A small network was shown many inputs. Here are its activations along a few directions, one row for each input.
In each table, some parts of the input vary, and every possible input appears once, in random order.
A made-up example of a description, with smaller parts first: line(4) and (point or ring(9) or (values(2) and ring(5))).
Shared parts are said once, and a part with two or three values counts as separate values.
In the rows, 128 means zero.

Other details of the inputs vary at random and push rows far along two fixed directions, the same in every table; ignore that.
To show where, the next rows are all for the same input, with only those details redrawn:
[155 125 183 145  78 109  94  89 117 116 109]
[146 123 176 150  88 107 111 107 109 111 109]
[113 113 152 168 124 100 169 168  82  96 109]
[145 122 176 150  88 107 111 107 109 112 109]
[113 114 153 168 124 100 169 168  82  96 109]
[119 115 159 166 118  98 161 158  86  97 109]
[164 128 186 136  64 116  71  67 127 125 110]
[120 115 159 166 118  98 161 158  86  97 109]

Rows:
r1: [148 119 159 159 205  65 164 194 163 139 172]
r2: [181 138 175 124  88 125  99  45 146 123  81]
r3: [120 140  86  79 166 177  80 130 177 143 176]
r4: [ 73 116  44 124 124 179 142 186 103 119 140]
r5: [169 155 183 146  75 123  78  60 137 126  95]
r6: [136 127  79  84 105 200  63  47 138 168 115]
r7: [148 142 115  97 142 212  34  93 151 181 171]
r8: [123 129 143 131 150  77 199 150 102 113  92]
r9: [155 131 166 103  66  92  77  64 171 100 116]
r10: [ 90 130 152 141 135  67 190 155 113 111 120]
r11: [117 113  82 104 206 195 141 165 120 151 155]
r12: [ 62 132  32 105 155 158 149 162 127 117 135]
r13: [161 146 175 147  93 107  96  79 115 113 109]
r14: [ 79 129  53 123 117 179 144 166 104 125 153]
r15: [ 78 101  55 115 151 187 172 152  90 146 128]
r16: [156 147 157 143  84 101 120 107 128  90 128]
r17: [161 150 198 110 151  88  96 104 174 135 148]
r18: [101 123  78  89 210 177 157 184 129 173 153]
r19: [ 55 131  59 109 150 149 148 150 123 161 135]
r20: [155 142 169 105  66  93  87  56 168 104 129]
r21: [ 98 155  84  85  99 176  59  64 173 187 114]
r22: [182 110 166 147 199  79 173 181 155 149 156]
r23: [102 138  66  84 102 169  80  85 163 144 144]
r24: [183  97 157 166 208  99 176 184 137 124 159]
r25: [204 123 187 169 160 106  96 138 156 144 173]
r26: [ 73 129  52 106 160 172 176 162 115 167  98]
r27: [128 149 164 124 113  72 123  92 142 119 107]
r28: [117 118 152 130 135  83 206 151 101 121 105]
r29: [130 159  73 101  73 204  48  75 159 151 126]
r30: [ 77 122  79  89 110 159  91 109 145 172 127]
r31: [ 70 124  56 140 148 183 149 166  83 149 138]
r32: [167 108 176 123  89 110 114  73 126 113  95]
r33: [178 122 148 176 182  93 157 210 146 102 184]
r34: [112 124 156 170 126 100 182 161  78 100 122]
r35: [ 67 108  59 135 137 185 140 175  84 145 130]
r36: [122 123 147 134 145  79 204 151 104 120 100]
r37: [ 93 147  59  95 114 173  97 106 165 136 121]
r38: [156 151 100  86 127 207  34 102 170 156 182]
r39: [161 117 144 155 197  74 161 196 172 103 179]
r40: [169 122 182  97  74  99  97  59 150 146  93]
r41: [131 145 136 157 120  90 165 158 103  68 119]
r42: [137 113 150 148 140  98 189 132  95  97 103]
Q: Changing only one part turns r9 into r30. The same change can be made to r20. Which row results?
A: r10
Q: Changing only one part turns r19 into r16. The same change can be made to r1. Which row results?
A: r33
Q: Describe the family of inputs behind these rows.
A: ring(6) and (values(2) or line(5))
Q: Which other rows does r26 become when the line(5) part takes its other values? List them by row number.
A: r8, r28, r36, r40
Q: Which other rows does r25 become when the values(2) part takes its other values? List them by row number.
A: r7
Q: Which other rows does r11 become when the values(2) part takes its other values? List them by row number.
A: r24

Rows:
r43: [162 129 170 138  59 104  83  92 128 107 126]
r44: [145 147 119  95  81 201  41  40 134 166 113]
r45: [135 143 109  95  82 183  38  33 140 166 108]
r46: [146 133 163 151 146 110 112 148 140 124 142]
r47: [ 86 104 125 149 141 104 200 158  87 114 102]
r48: [153  98 137 136 163 130 147 150 124 131 132]
r49: [101 121 145 159 113  84 174 150 103  76 117]
r50: [205 150 190 132  96 114  56  61 169 133 149]
r51: [149 136 129 130  68 145  68  88 133 143 123]
r52: [112 143  86  84 111 155  93 101 159 143 152]
r53: [124 147 145 140 145  72 184 156 131  95 123]
r54: [129 139 128 107  79 150  61  63 130 117 122]
r55: [185 148 205 147  63 107  95  80 127  99 106]
r56: [151 124 124  87  68 202  49  49 133 180 120]
r57: [127 131 191 174 132  67 203 177  71  36 105]
r58: [146 150 109  94 103 144  84  75 173 143 130]
r59: [161 136 129  84  81 140  53  53 188 128 130]
r60: [ 76 101  55 106 185 152 194 184 117 139 118]
r61: [119 126  56 125 159 196 108 154 136 157 166]
r62: [134 127 143 140 154  81 187 154 132  98  99]
r63: [ 81 110 102 132 156 134 180 155  76 119 101]
r64: [131 131 138 145 114 144 147 140  95 123 108]
r65: [ 84 105  80 130 199 161 174 202  99 161 156]
r66: [ 43 116  35  90 187 174 177 182 114 173 138]
r67: [106 123  63 128 177 185 134 169 119 171 160]
r68: [152 132 146  90  80 181  56  37 127 158 109]
r69: [ 89 104  30 133 199 204 154 203 113 160 150]
r70: [136 134 116 105  66 189  59  85 129 138 137]
r71: [ 90 109  32 140 192 197 151 210 117 141 157]
r72: [167 150 206 117 103  67 100  72 169 128 101]
r73: [171 126 201 128 127  46 178 108 138  95 102]
r74: [102  97  67 131 196 168 181 197 100 150 153]
r75: [118 125 129 106 147 104 169 129 129 136 122]
r76: [ 87 118  99 166 127 110 175 181  97 111 119]
r77: [ 80 127  42  96 149 167 144 158 137 130 151]
r78: [132 119 164 183 128  69 198 183  80  93 100]
r79: [181 132 209 164 129  58 146 141 130  75 151]
r80: [160 116 162 134 150 112 139 128 124 139 144]
r81: [190 120 227 131 118  83  89  84 151 138 126]
r82: [130 142 157 149 111  99 132 111 107  89 100]
r83: [142 126  72 109 143 204  77 109 148 184 158]
r84: [136 123  69 101 124 204  59 109 155 159 179]
r85: [141 159 146 102 101 116  83  78 171 141 129]
r86: [190 138 244 178 142  36 157 136 128  95 124]
r87: [100 137 109 131 168 101 198 171 119 122 121]
r88: [122 110  91 103  91 181  84  96 117 180 124]
r89: [163 156 202 120  96  67  93  78 174 113 109]
r90: [ 96 147  64  75 128 188  77  91 163 196 137]
r91: [133 107 145 130  88 112 118  93 122 147 109]
r92: [111 118 128 157 187 121 165 196 112 135 138]
r93: [129 130 150 157 160  58 209 183 127  66 103]
r94: [ 73 113 111 118 183 103 204 192 111 130 114]
r95: [119 139  66  84 127 179  99  93 160 173 131]
r96: [171 149 231 173 103  57 160 119  97  51  90]
r97: [121 138 162 119 122  77 133 132 149  99 126]
r98: [103 136  96 125  91 160  92  90 134 143 120]
r99: [186 136 202 123  92 108  38  71 172 126 152]
r100: [ 67 121  60 132 134 170 149 143 104 152 116]
r101: [ 97 133  61 121 162 197  97 158 135 173 171]
r102: [ 99 112 121 157 108  96 162 166 103  96 128]
r103: [112 118 121 154 111 112 149 138 110 133 110]
r104: [183 135 240 171 128  34 145 142 131  69 145]
r105: [150 108 163 176 168  77 187 200 113  59 141]
r106: [ 72 135  75 104 150 140 146 164 135 129 150]
Q: Changing only one part turns r75 into r52. The same change can be made to r48. Which row results?
A: r105
Q: Describe the family of inputs behind these rows.
A: line(4) and (ring(6) or (values(2) and line(5)))
Q: Which other rows does r95 become when the line(5) part takes its other values? List them by row number.
A: r62, r72, r87, r90
Q: A walk changes only the ring(6) part. It starts at r102 and steps to r43. List the rest of the walk in order.
A: r70, r57, r54, r49
Q: Which other rows does r45 become when the line(4) part takes its other values? List them by row number.
A: r54, r63, r82
Q: Which other rows does r71 become when the values(2) part takes its other values? List them by row number.
A: r93

Rows:
r107: [102 136  62  64 140 172 111 109 163 157 116]
r108: [163 148 162 116 108 127  57  94 167 144 158]
r109: [125 132 142 118  96 148  83  83 118 147 119]
r110: [149 108 164 162 149  95 160 155 128 115 137]
r111: [159 117 132 123 106 148  86  85 130 167 125]
r112: [142 127 174 150 140 103 166 153  98 124 117]
r113: [173 133 201 146  96  82 135  83 113  73  98]
r114: [115 143 155 114 146  75 157 126 145 127 107]
r115: [113 141 100 127  98 149 119 118 123 104 115]
r116: [167 132 125 108 107 173  90  81 138 146 123]
r117: [130 130 142 136  68 115 100  97 134 121 117]
r118: [ 84 111  59 127 169 157 153 206 121 144 178]
r119: [ 49 116  14  77 164 183 150 149 143 187 142]
r120: [134 130 124 136 157 122 151 169 131  95 159]
r121: [136 116 130 117  86 144  78  82 126 149 115]
r122: [127 125 149 163 176 104 167 175 112 118 137]
r123: [ 92 136 135 161 122  97 168 170  98  94 110]
r124: [144 123 133 159 175 113 174 168 117  93 131]
Q: Describe the family of inputs behind these rows.
A: values(3) and (point or line(5))
Q: Changing only the values(3) part turns r124 into r110. The same change can be made to r120. Which row results?
A: r118
Q: Which other rows agree with r109 in the values(3) part? List them by row number.
A: r108, r112, r114, r122, r123
Q: Which other rows does r116 become when the values(3) part takes its other values? List them by row number.
A: r111, r112
Q: Which other rows does r121 become when the values(3) part takes its other values? List them by row number.
A: r109, r113
